A small network was shown many inputs. Here are its activations along a few directions, one row for each input.
Each table varies a few parts of the input and shows all the possible inputs, shuffled.
A made-up example of a description, with smaller parts first: one of 4 places along a line, together with either a single point or one of 9 places around a ring or (one of 2 separate values, together with one of 5 places around a ring).
Shared parts are said once, and a part with two or three values counts as separate values.

Other details of the inputs vary at random and push rows far along three fixed directions, the same in every table; ignore that.

A family of inputs:
r1: [-15  18 -10  -2   1 -13 -21  11  -3  -4   4  -6  -3]
r2: [-29  -1 -38   7 -11 -21 -19  37 -12   2  -1  -4   9]
r3: [ 18  15  -4  24  -4  28   5  -3  23  29   2   4 -20]
r4: [-21 -27  -9 -10   1 -15  -8  -7 -22 -32 -14  -2  10]
r5: [ 13  19  41 -31  24 -18  11  -8  13  -3  14   5   2]
r6: [-30 -31  -3 -15   4 -22   6  -4 -17 -21 -20 -12  14]
r7: [  1  -5 -36  30 -10  19  -4  20   8  26 -13  -9 -20]
r8: [  8 -46   5   3 -11  29  22 -18 -14 -20 -33   1  -8]
r9: [-27  -3 -42   3   4 -27  -7  11   6  21  18  -9  14]
r10: [  8  22  -5   1   7 -20 -15   6   9   9  24   5  15]
r11: [ 35  -6  18   1  10  25  17  -8  13   3  -4  14 -21]
r12: [  8  19  19 -22  11 -23   4  -5  14  18  19  -4  17]
r13: [ 15   1 -14  18 -13  25  10   6   7  23   2   5 -14]
r14: [ 36  -5  21   8   0  29  21  -9  15   3  -6  12 -12]
r15: [ 13  13 -28  29  -9  19  -5  19  18  43   1  -7 -16]
r16: [ -6  23  38  -8  13  -1  -3 -19  -2 -26   3   7   1]
r17: [-12  -5 -15   4   5 -18 -13   8  -7 -16   2  -1  12]
r18: [-12 -22  23 -18  -5  -6   2 -19 -22 -46 -15   1  17]
r19: [-26 -30 -25  -2  -4 -19 -13  -1 -23 -22 -12  -5  14]
r20: [  7  15 -11 -12  16 -16 -19   6   1  17  26  -2   3]
r21: [ 22 -30  11  -7  -1  33  18 -16  -7  -1 -19   0 -17]
r22: [ -6  21  38  -8  -1   1   0 -28  -4 -17   5   0  14]
r23: [-19  -7  12 -18  -7  -3   0  -8 -23 -35  -9   4   0]
r24: [-19 -20 -22  -1   6 -19 -14   5 -16 -22  -7  -1   5]
r25: [-14  25  -7   4  -5  -9 -18  -6   5  10  15  -3   9]
r26: [ -6 -30 -24  20 -16  26  12   7 -13  -4 -24   0 -18]
r27: [ 19 -13 -38  21   2  17  -1  11   8  41   2  -5 -13]
r28: [ -9   0 -35   7  -2 -23 -21   8  -3  16  14  -5  20]
r29: [ 16  12  29 -34  14  -5  -4 -17  -5  -7  18   4   1]
r30: [-17  13 -38   4  15 -29  -9  17  17  29  29  -5   8]
r31: [ -7  35 -21   5 -11 -16 -25  11   6  31  24 -14  14]
r32: [-43 -27 -49   5  -5 -23  -4   5  -9   5   0 -18  20]
r33: [-10   2  23 -24 -13  -4   2   6 -15 -22  -6   6   7]
r34: [  8  13   8  -6  -3 -11  -6  -8   2  -1  17   1  22]
r35: [ 19  20  20  -4  -4 -18  -8  -1   3   9  21  -1  23]
r36: [  1   4 -34  37 -13  22  -1   4  16  37  -2  -8  -9]
r37: [ -3  29  30  -4   5  -3  -6 -20   2  -9   8   4   7]
r38: [  4 -15  -1  12  -5  30   9   4  -1  -6 -27  -4 -28]
r39: [ 12 -18  18  -2 -20  34  25   6  -4  -6 -26   8 -15]
r40: [  2  18 -33  -1  17 -24 -27  16   3  27  29  -4   5]
r41: [-42 -14 -21   6  -6 -11 -17  -4 -19 -26 -17  -9   4]
r42: [-18 -50 -29  12   0  17  25   0  -2  -6 -29  -7 -16]
r43: [-21 -27  25 -29  14 -16  14 -12 -16 -39 -21  -4   5]
r44: [-11   2  17 -19 -14   0   2 -14 -19 -22   2   2   9]
r45: [ 27  23  46 -18   6 -14  -2  -6   4 -10  15   9  10]
r46: [ -2  -7   8   0   3 -20 -10   8 -12 -21  -4  -1  11]
r47: [ 13  14  14  -1   9 -22 -12  10   2  -7  12   4   8]
r48: [ 14  -6   5   6 -13  26  18  17   5   6 -15   9 -18]
r49: [ 10  -5 -12  16  -8  22  12  28   8  12 -13   9 -22]
r50: [ 32  14  24   1   2  31  20  -2  13   8   5  17 -27]
r51: [-12 -14 -20 -11  -3 -12 -14  -5 -19   2   5 -12  15]
r52: [ -3  33  16   5   3  -6 -11 -13   7   6  16   0  13]
r53: [  0  20  11 -23   9 -16   6 -11  16  15  30   1  12]
r54: [ -1  39  16  -7   8  -8 -14  -7  12   2  22   6  -2]
r55: [ 27   5 -26  33   8  11   1  19  24  29   7   7 -12]
r56: [ 27  22  46 -18   2 -13  -1  -8   3  -8  16   8  13]
r57: [-21   3 -18  -1  -2 -13 -13  11 -15 -15   3   2  -1]
r58: [ -6 -49  -6   5   4  14  27   0  -5  -9 -40  -8 -13]
r59: [ 35  15  33  -6 -16  34  26   2  15  18   1  12 -11]
r60: [-22 -19  21 -31  15 -10  15 -17  -8 -38  -7   3  -2]
r61: [ -5 -51  -6   7  -6  19  31  -6  -5  -3 -39 -13  -5]
r62: [ 30  -2 -25  40  -7   8   0  22  17  43   2  -4   0]
r63: [  0  42  22   2  16 -10 -13  -7  12  -2  19   7   3]
r64: [-35  -4 -13  15   1 -11 -15  -4 -15 -21 -13  -8   9]
r65: [ 28  20  29   7   8  33  15 -11  24   7  -1  14 -32]
r66: [ 22  -1  32  -5 -12  38  19 -14   5  -2 -18   1 -23]
Each input here is: one of 6 places along a line, together with either one of 2 separate values or one of 4 places along a line or one of 5 places along a line.
Changing only the place on the line of 6 turns r25 into r54. The same change can be made to r12. Which row results? -> r43
Change only the place on the line of 5 in r36. List by row number the other rows that result. -> r22, r31, r44, r59
Change only the choice among 2 separate values in r60. List by row number the other rows that result. -> r5
Change only the place on the line of 6 in r57. List by row number the other rows that result. -> r13, r23, r26, r44, r50
Change only the place on the line of 5 in r15. List by row number the other rows that result. -> r3, r26, r33, r37
A walk changes only the place on the line of 6. It starts at r40 and steps to r20. List the rest of the walk in order. -> r29, r27, r21, r51

A family of inputs:
r67: [ -2 -49  -3  11 -16  26  24 -10 -15 -11 -36  -6  -6]
r68: [ 34   1  32  -9  17  23  19 -12  14   0   0  16 -23]
r69: [ -3   9  19 -15  -7 -14 -12  -2 -13 -26  -1   3  17]
r70: [ 31  33  48 -23  -2   5   4 -10   4  -7  23  11   1]
r71: [-23   6 -26  -2   7 -43 -23  19  -7   4  14 -10  18]
r72: [ 25  33  50 -40   9  -9   4 -12  11   0  28  12   9]
r73: [-30  23 -22  -1  -5 -37 -33  20 -15   2  20  -4  29]
r74: [  9  19  -8  19   0  13  -2  10  13  29   8   4 -10]
r75: [ 13   2 -18  20   3  15  12   2  25  32   7  -3  -6]
r76: [ -8 -20   0  -4   2  12  11 -15  -5 -11 -17  -6  -2]
r77: [ 25  -9 -20  23  -5  23  12  11  18  37  -2  -3  -7]
r78: [ -3 -28   5  -9   4   0   4   0 -16 -27 -16   5  -2]
r79: [ -9 -33   4   0 -10  10  15 -17 -16 -14 -24  -6   1]
r80: [ 36   4  33   2  -9  39  25  -2   6   4 -11  15 -19]
r81: [-19 -25 -45  27   4  -7   1  20   3   9 -13  -9  -7]
r82: [-24 -15 -47  30 -11   2  -8  15   1   7 -12  -7  -7]
r83: [-16  -7  14  -5  -2  -1  -8 -11 -12 -30 -15  -1   3]
r84: [-16  13  20 -33 -11 -27 -18  -6 -20 -34   8   3  19]
r85: [ -4 -12  12 -24   4 -18  -4  -1 -20 -32  -2   7  11]
r86: [-10 -17   0  12  -3  25  12  -4 -10 -13 -28   0 -15]
r87: [ 15  13 -16  20  -2  19   3   6  19  28   1   1 -20]
r88: [-23  -1  18 -33   7 -21  -7 -12 -14 -26   4  -3  14]
r89: [-23   2  17 -25   2 -21  -4 -25 -16 -22   3  -6  21]
r90: [-17  -4 -34  -3  -5 -27 -17  21  -8   8   9  -9  22]
r91: [-12 -10  12 -14 -13  -3  -4  -5 -17 -28 -12   1   1]
r92: [-22  18  23 -29   3 -32  -8 -24  -6 -17  22  -1  27]
r93: [  3  41   0   4   6 -13 -13   3  15  17  35   1   5]
r94: [ 12  17 -11  14  -3  10  -5   7  18  27   9   2 -14]
r95: [18 17 -7 21 -1  8 -6  9 16 25  5  3 -5]
r96: [ 36 -19 -22  30  -3  26  21  26  19  33 -13   1 -22]
r97: [-12 -20   4   7  -2  15   4 -10 -11 -27 -31  -2  -8]
r98: [ 29   5  32  10   2  37  23 -15  21  -2 -13  12 -23]
r99: [-26  15 -29  -7  18 -44 -30  10  -8   0  23  -4  19]
r100: [ -8 -41  -3   4  -4  24  17 -12  -9 -16 -32  -8  -9]
r101: [-31   0 -36   3   4 -27 -14  12   1   7  11  -8  15]
r102: [-18 -28   0  14  -7  26  17  -5 -12 -24 -33   2 -16]
r103: [  5  35   0   5   1  -6 -11  10   8  25  22   5   5]
r104: [ -8 -18   9  -3 -10   8   1  -4 -20 -29 -15  -3  -1]
r105: [ 28   6  33 -15  11  27  25 -16  17   7  -1   9 -19]
r106: [ -2  -8  12 -16  10 -11  -2  -5 -11 -21  -1   7   2]
r107: [ 10  35   2  -7  19 -24  -9   7  17  23  29   0   4]
r108: [14 16 -8  4  3 -2 -2  3 17 32 18 -3  6]
r109: [ -8 -34   4  -2   5   6  12  -2 -10 -22 -27  -4 -13]
r110: [24  6 -7 10  6 -1  4 20 17 28  9  1 -6]
r111: [ 31   2  31  -6  17  22  24 -13  19  -3   2  18 -22]
r112: [-18   0  15 -19  -8 -11  -9 -10 -17 -30  -6   1   4]
r113: [10 27 -7 12  5  4 -7  3 13 22 18 -2 -6]
r114: [-22  -2 -35  19  -7 -14 -21  15 -11   5   4 -11   7]
r115: [-20 -17 -44  31  -6   4 -13  15  -8   8 -10 -13  -6]
r116: [ -7 -19  10 -18  -9  -4   4  -8 -16 -23  -9  -3  15]
r117: [ 22  27  46 -34  10  -2   9 -15  12   1  21  10   2]
r118: [ 17  23  -4  -1  -6 -14  -5   4   9  33  28  -1  19]
r119: [ 18  24  -3  13  -2  -1 -12  12  14  21  12   3   4]
r120: [-18 -34 -50  34 -11   7   1   7  -4  23 -18 -15  -1]
Changing only one part turns r99 into r111. The same change can be made to r76. Which row results? -> r75
Describe the family of inputs behind these rows. -> one of 6 places along a line, together with either one of 4 separate values or one of 5 places along a line
Change only the place on the line of 6 in r82. List by row number the other rows that result. -> r84, r87, r91, r94, r112
Change only the choice among 4 separate values in r94. List by row number the other rows that result. -> r74, r83, r115
A walk changes only the place on the line of 6. It starts at r118 and steps to r67. List the rest of the walk in order. -> r79, r120, r89, r92
Change only the choice among 4 separate values in r113. List by row number the other rows that result. -> r86, r87, r97

A family of inputs:
r121: [39 11 20  4 -2 20 18 -5 19 28  2  2 -5]
r122: [  8 -22 -12  12  -2   8   0   9  -9  -2 -21  -3 -10]
r123: [  6  35  -7  11   8 -10 -19   8   5  18  24   4   4]
r124: [ -9 -42 -56  27 -17  14   6  22  -8  18 -18  -9  -5]
r125: [-15   1   8 -12  -9   3  -3 -14  -8 -20  -4  -1  -1]
r126: [ -3  -1  39 -10  -4  13  12 -26 -11 -26 -11   2   2]
r127: [-22   7   0  -6   1 -21 -26  -5 -14 -29   1   0  11]
r128: [-17 -41 -56  25   2  14  10   9   1  20 -21 -12 -12]
r129: [ 43   4  43  -6  17  31  35 -24  31  20  -1  12 -18]
r130: [  2 -23  -3   2  16   7  10  -9   2  -9 -10  -2 -13]
r131: [ 13  27  -6  21   2  12   1  17  17  30  11   6 -13]
r132: [ -5 -18  13  -9  13   4  18  -7   4 -13 -12   2 -14]
r133: [ -1  37  -7   7   1 -11 -16  14  17  15  21   4   1]
r134: [ -9  -8   4 -20  -8  -7  -5  -3 -15 -10  -5  -6   7]
r135: [-19  45 -11 -10   0 -30 -30   4  -1  21  40  -3  22]
r136: [ -3  -2  35 -10  -7  11   8 -27  -4 -29 -13   1   1]
r137: [-16  -8   0 -13  -6 -27  -7  -2 -15 -19   7  -6  29]
r138: [  8 -19  -4   1  -2  -1   0   5 -11 -15  -6   5   0]
r139: [ 18  16 -10   5   0  -5   1  23  15  24  18   8   1]
r140: [-18   0   9 -20  -1 -23 -13  10 -16 -21  -2  -4  13]
Describe the family of inputs behind these rows. -> one of 4 separate values, together with either a single point or one of 4 places along a line
Changing only the choice among 4 separate values turns r130 into r132. The same change can be made to r127. Which row results? -> r133
Change only the place on the line of 4 in r133. List by row number the other rows that result. -> r131, r139, r140
Which other rows agree with r121 in the choice among 4 separate values? List them by row number. -> r126, r129, r136, r137
